A small network was trained on made-up records. Each row is its average activation on records with the value named, seen along a few directions.
Values that are neighbours, or in one group, have similar rows; names and order tell nothing.

Field Kir:
k3: [  0  14  32 -37  -2  33 -29  -2 -22 -43  43   6]
k5: [  9  -3 -16  43  11 -22  14 -16  13   2 -27   6]
k6: [  0 -15 -50  49  -4 -22  18 -10   9  32 -54   6]
k2: [ -3  -3  69 -70 -22  23 -19   2 -16 -28  67   2]
k1: [  2  14  -6  11   3  12 -21  -5 -13 -39   8  22]
k4: [ -8  -8 -28   3  15 -24  37  31  30  77 -38 -41]
Kir is arranged as a line.
- List every value one step from k1, in the order listed. => k3, k5

Field Bam:
v3: [  0  -1  76 -82 -11  21  -6   9 -10  -3  65 -25]
v1: [-12   6  40 -32  -8  60 -56 -22 -23 -82  60  23]
v6: [ 27  14 -17  56 -13  -6 -25 -48 -40 -79  -9  66]
v5: [ 15  42 -83  76  37 -31  10  24   0  -3 -62  19]
v2: [-17 -26  28 -41   7  -1  30  19  38  72   5 -60]
v4: [-13 -35 -44  23 -13 -42  47  18  35  95 -59 -23]
Bam is arranged as a ring.
- List every value one step from v4, in the order listed. => v5, v2

Field Vodar:
p1: [  8   9 -23  16   2  37 -35  -5 -29 -52  -2  21]
p2: [-34  17 -18 -16  37 -10  26  45  21  43  10 -64]
p8: [ 50  23 -36  38  12 -57  43  19  -5  35 -53  16]
p10: [ 25  38  26  12  19  16 -19   8 -21 -81  37  27]
p7: [ -6 -10 -53  58 -14   5 -11 -18 -28 -31 -28  22]
p4: [-13 -20  30 -59   0  33  -5   6  28  42  18 -30]
p3: [-30 -34 -33  32 -15 -46  48  19  66  89 -42   0]
p6: [-30 -14  61 -79 -29  23  -7 -19 -13   3  76 -16]
p9: [  9 -13 -33  56   5 -21  -3 -41  -4  -7 -53   8]
p5: [ 19   3  79 -57 -18  21 -36 -14 -16 -42  38  16]
Vodar is arranged as a ring.
- Going along Vodar from p7 by way of its neighbour p9, in what order are p1, p2, p8, p10 met? => p8, p2, p10, p1
- What is the length, in steps, of the shortest route from p4 to p3? => 2
